A small network was shown many inputs. Here are its activations along a few directions, one row for each input.
Each table varies a few parts of the input and shows all the possible inputs, shuffled.
Descriptions start from the smaller parts, as in this example, which fits no table here: ring(8) and (point or line(11) or (values(3) and line(4))).
Shared parts are said once, and a part with two or three values counts as separate values.
In the rows, 128 means zero.

Other details of the inputs vary at random and push rows far along two fixed directions, the same in every table; ignore that.

A family of inputs:
r1: [132  47 138 172 127 104 147  51  96 160 170]
r2: [130 172 113  81 143 156 124 164 160 108 107]
r3: [127 150 131 172 130 111 138 117 121 162 101]
r4: [129 163 105 104 123 147 109 175 166 116 106]
r5: [142 185 122 103 118 135 109 195 162  97  85]
r6: [127 161 124  81 139 147 120 168 155 103 113]
r7: [128 120 100  96 110 146 101 167 171 111 141]
r8: [127 160 106 102 122 143 108 171 167 115 112]
r9: [129 130 111  72 132 152 116 147 162  92 134]
r10: [124 139 135 167 137 123 145 112  95 161 127]
r11: [124 139 144 162 140 118 140 117  96 154 125]
r12: [127  45 122  95 113 127 115 106 135 102 179]
r13: [141 161 146 172 122  97 136 127 115 140  91]
r14: [129 149 140 146 147 121 146 101 116 143 106]
r15: [140 147 146 178 119 100 134 129 116 148 105]
r16: [129  40 109 102 108 143 118 107 139 115 194]
r17: [123 152 142 150 141 124 149 104 110 148 108]
r18: [121 145 138 162 138 121 145 109  96 151 120]
r19: [125  49 111 105 107 140 113 119 127 110 189]
r20: [140  46 122 120  85 113 103 127 146  99 177]
r21: [141 148 145 181 118 102 134 135 116 152 104]
r22: [130 164 115  80 142 153 123 156 159 104 111]
r23: [132 141 135 151 147 127 148 106 117 153 115]
r24: [126  38 120 104 107 133 108 117 126 106 194]
r25: [121 150 146 154 140 114 138 109  94 142 112]
r26: [121 170 124  83 136 147 113 169 141  94 112]
r27: [122 136 137 164 136 121 143 108  95 155 128]
r28: [125 139 145 147 144 117 143 109 113 141 116]
r29: [118 172 119  82 133 149 118 165 140  94 106]
r30: [126 148 138 154 141 127 149 105 111 153 116]
r31: [129 131 143 148 143 120 144 112 113 146 119]
r32: [122 170 115  80 134 150 118 168 140  97 107]
r33: [122 161 123  84 134 147 112 169 142  97 119]
r34: [126 154 131 176 130 113 137 119 123 162 105]
r35: [123  48 121  99 108 128 107 113 123 101 184]
r36: [126 129 145 148 141 117 143 108 113 145 123]
r37: [125  38 124  95 111 125 113  99 135  98 185]
r38: [126 180 116  75 139 156 123 164 155 101  98]
r39: [142  44 121 117  85 110 102 125 143  99 174]
r40: [123 157 134 171 130 110 139 117 123 158  97]
r41: [126 140 135 156 139 127 148 104 110 157 124]
r42: [128 117 139 187 137 116 158  81  92 181 138]
Each input here is: line(6) and (values(2) or ring(5)).
- Changing only the line(6) part turns r1 into r23. The same change can be made to r35. Which row results? => r24
- Change only the ring(5) part in r29. List by row number the other rows that result. => r14, r17, r25, r37
- Start at r37 and move only the line(6) part, one step at a time. The first step leads to r12. Which rows follow, in order? => r28, r36, r31, r6
- Change only the values(2) part in r34. List by row number the other rows that result. => r20
- Change only the values(2) part in r8. List by row number the other rows that result. => r15
